These are the activations of a small neural network, seen along a few directions. Each row is one input.
In each table, some parts of the input vary, and every possible input appears once, in random order.
A made-up example of a description, with smaller parts first: one of 6 places along a line, together with either a single point or one of 11 places along a line or (one of 2 separate values, together with one of 8 places around a ring).
Shared parts are said once, and a part with two or three values counts as separate values.
(in the rows, 128 means zero)

Rows:
row 1: [100 152  66 107 124 108 140 131 136  62 136 146 129  97 154 136 141 131
 158]
row 2: [125 111 104 110 130 155 167 116 159  82 141  91 116 131 124  87 134 115
 122]
row 3: [ 96 134 136 139 110  98 169 170 126 138 109 156 134  99 148 201 139 153
 190]
row 4: [146  99 165 169 125  95  52 176 102 196 125 120 118 153 109  88 139 129
  74]
row 5: [133 159  96 110 100 114 127 139 128  92 140 126  90  84 169 168 162 142
 158]
row 6: [137 126 125 139 141  86  97 156 157 117 125 126 117 144 139  44 167  98
  62]
row 7: [113  96 136 159 148  89  69 172 104 169 126 139 155 167  93  59 116 113
  62]
row 8: [156 118 134 117 105 162 153 123 154 110 141  73  80 116 141 118 156 130
 126]
row 9: [167 132 157 148 118  92  83 161 153 145 124 109  81 129 151  73 190 113
  72]
row 10: [131 137 139 104 167 220 157  10  98 140 130 145 188 162  77 180  26 125
 164]
row 11: [164 147 174 110 135 229 140  20  88 173 127 129 155 143 101 217  46 147
 163]
row 12: [ 67 125 106 125 132  87 182 162 130 112 111 176 173 111 131 166 119 140
 186]
- Describe the family of inputs behind these rows. => one of 2 separate values, together with either a single point or one of 5 places along a line
- The inputs of row 5 and row 1 match in every part but the choice among 2 separate values. If row 11 is changed in the same way as row 5 into row 1, which row does it become? => row 10
- Start at row 12 and move only the place on the line of 5, one step at a time. The first step leads to row 1. Which rows follow, in order? => row 2, row 6, row 7
- Which other rows does row 8 become when the choice among 2 separate values takes its other values? List them by row number. => row 2

Rows:
row 13: [114 109 115 162 104  49 113 228 158 128 114 122  94 115 160  84 202 128
  96]
row 14: [104 127 134 132 127 135 168 139 130 131 115 140 148 113 112 189 119 138
 197]
row 15: [ 61 140  66 118 141  92 149 142 110  89 135 170 156 118 133 150 103 133
 158]
row 16: [117 129 166 143 116 148 127 136 101 164 110 142 150 126 123 173  95 153
 137]
row 17: [131 118 133 144 103  73 119 204 168 112 135 105  66 101 167  72 212 119
  92]
row 18: [176 153 143 136 138 174  79  71 121 131 138 106  99 146 120 114 125 108
  96]
row 19: [136 167  75  85 126 167 174  78 155  56 135 126 124 101 164 147 131 121
 151]
row 20: [145 133 172 127 110 172 139  99 113 156 131 115 121 122 134 165 105 161
 143]
row 21: [131 124 137 110 116 152 188 104 141 127 125 120 125 113 130 185 127 136
 198]
row 22: [136 125 167 153 150 112 105 130 118 185 109 148 148 166 108 126 111 118
  93]
row 23: [106 130 146 139 125 123  96 138  77 160 118 165 168 120 124 173  88 147
 137]
row 24: [159 145 117  90 125 167 152  64 146  98 128 116 107  99 138 179 131 134
 185]
row 25: [173 147 136 114 106 189 112  67 105 140 144 101 103 119 134 166 109 154
 131]
row 26: [162 142 113 114  95  81  95 182 155  98 148  87  56  97 163  70 216 113
  79]
row 27: [152 129 172 144 148 145 116 107 122 169 127 118 113 162 120 119 117 115
  97]
row 28: [125  95 144 140 147 139 126 121 135 147 119 120 164 162  88  69 111 118
  92]
row 29: [107 147 109 100 125 145 201  99 159  62 132 135 135 107 159 141 127 129
 165]
row 30: [ 97 128 105 130 138 109 143 149  98 139 129 161 161 113 108 194 110 138
 193]
row 31: [122 105 126 123 153 112  94 122 112 153 125 154 181 157  85  66 106 116
  97]
row 32: [132 129 145 145 152  86  75 129 100 187 118 175 166 159 105 124 102 112
  97]
row 33: [157 101 115 117 139 186 104  91 134 109 156  70 103 162  98  71 108 103
  81]
row 34: [139  93 146 134 147 169 135 106 142 130 139  82 125 158 102  65 106 110
  92]
row 35: [115 118  98 155 113  30  78 229 137 121 117 140 114 113 163  78 198 131
 108]
row 36: [ 75 137  92 117 128 116 185 136 136  82 124 153 146 122 133 149 115 135
 157]
- Describe the family of inputs behind these rows. => one of 4 places along a line, together with either a single point or one of 5 places along a line
- The inputs of row 14 and row 21 match in every part but the place on the line of 4. If row 13 is changed in the same way as row 14 into row 21, which row does it become? => row 17
- Which other rows does row 24 become when the place on the line of 5 takes its other values? List them by row number. => row 18, row 19, row 25, row 33
- Which other rows agree with row 30 in the place on the line of 4? List them by row number. => row 15, row 23, row 31, row 32, row 35
- Which other rows does row 34 become when the place on the line of 5 takes its other values? List them by row number. => row 20, row 21, row 27, row 29

Rows:
row 37: [160 112 162 106 114 209 174  80 134 139 124  91 119 122 108 180 110 142
 168]
row 38: [130 131  96 132 101  83  91 195 121 122 134 117  96  96 152 139 180 143
 139]
row 39: [137 184  94  99 136 138 127  75 141  63 142 137 114 106 155 122 134 112
 122]
row 40: [136 121 144 154 107  72 136 205 162 135 110 110  90 114 155  99 209 124
 127]
row 41: [104 138  94 101 120 178 206  97 161  56 138 102 125 109 132 127 124 140
 169]
row 42: [ 98 111 127 124 149 173 184  94 113 133 116 128 192 160  88 150  56 139
 164]
row 43: [160 162 119  99 158 167 112  36 124 114 143 135 139 140 112 123 103  99
 121]
row 44: [105 121 117 126 110 118 198 159 147 113 130 129 102  86 162 198 153 139
 199]
row 45: [110 171  77 113 143  85 127 122 146  66 122 175 129 105 154 143 145 114
 148]
row 46: [120 107 173 138 124 175 163 114  99 164 123 120 147 139 102 205  74 144
 173]
row 47: [ 90 109  90 134 135  79  92 174  92 135 127 165 177 131 107 103 115 133
 107]
row 48: [ 96 153 108 118 152  84 116 124 105 126 113 207 177 133 128 146 102 125
 134]
row 49: [142 172 115 123 121  88 117 145 135 113 123 160 104  89 180 186 164 130
 159]
row 50: [142 113 147 162 123 141  67 139  77 183 139 125 125 147 100 150 100 138
 103]
row 51: [ 92  95 138 151 142  69 129 186 150 148 104 161 176 147 113  66 136 106
  88]
row 52: [ 62 108 112 119 136 108 195 135 121 122 109 164 190 135 113 152  89 152
 179]
row 53: [172 185 128 110 104 142 116  92 136 109 126 122  99  91 183 161 153 141
 128]
row 54: [152 114 103 110 145 160  88  86 108 119 157  97 121 147 100  79 102 109
  94]
row 55: [141 108 201 174 136 128 102 144 130 199 104 113 122 162 101 104 124 130
  84]
row 56: [115 110 180 165 119  68 118 204 132 188 103 142 137 130 116 107 163 128
 110]
row 57: [136 135 130 109  96 177 194 115 150 103 127  93  95  90 157 174 142 150
 170]
row 58: [163 100 156 131 157 151 126  92 166 132 132  92 129 167 107  33 129 104
  79]
row 59: [158 136 107 115  86 135  94 147 120 116 153  86  68 104 158 126 158 141
 103]
row 60: [133 117 121  96 141 207 191  62 145 105 137  97 154 139  87 130  89 125
 164]
row 61: [124 133  76 104 119 134 100 129 126  69 160  98  99 114 140  81 139 122
  96]
row 62: [117 107 106 143 158 141  81 122  82 150 141 137 160 162  91 104  79 116
  89]
row 63: [133 116 127 128 125 127 139 135 175  80 135  96 109 133 150  34 169 111
  86]
row 64: [104 110 103 141 131  71 143 189 176  87 120 125 119 131 144  60 180  95
 110]
row 65: [ 97 123  59 117 127  82 101 179 128  74 141 130 118 111 136 102 155 117
 122]
row 66: [120  97 156 154 172 128 117 134 141 164 119 129 154 185  95  67  99 101
  67]
row 67: [122 152 124 127 167 147 103  73  95 144 120 175 172 161 108 142  76 112
 118]
row 68: [178 115 141 124 108 164  76 104 105 157 149  89  85 137 118 126 121 131
 102]
row 69: [146 156 166 145 136 148  86  91  89 175 120 159 141 144 123 187  93 135
 131]
row 70: [185 107 195 144 122 151 116 105 155 171 119  79  87 153 120  80 150 130
  85]
row 71: [ 85 109 155 132 118 110 175 160 108 162 121 154 147 110 128 201 106 154
 195]
row 72: [163 125 161 136  96 127 135 151 162 127 124  80  70 121 161  80 192 136
  93]
row 73: [113 115 128 150 112  78  79 196  82 174 139 150 135 118 114 152 135 145
 126]
row 74: [ 74 122  78 118 125 117 208 132 165  66 124 138 141 106 139 146 135 142
 192]
row 75: [188 159 157 112 124 173  98  55 120 151 135 125 109 129 138 172 120 123
 124]
row 76: [120 159 149 135 127  86  99 144  97 165 116 189 148 115 144 186 120 144
 154]
- Describe the family of inputs behind these rows. => one of 2 separate values, together with one of 4 places along a line, together with one of 5 places around a ring
- The inputs of row 58 and row 43 match in every part but the place on the line of 4. If row 56 is changed in the same way as row 58 into row 43, which row does it become? => row 76
- Start at row 49 and move only the place on the ring of 5, one step at a time. The first step leads to row 76. Which rows follow, in order? => row 69, row 75, row 53
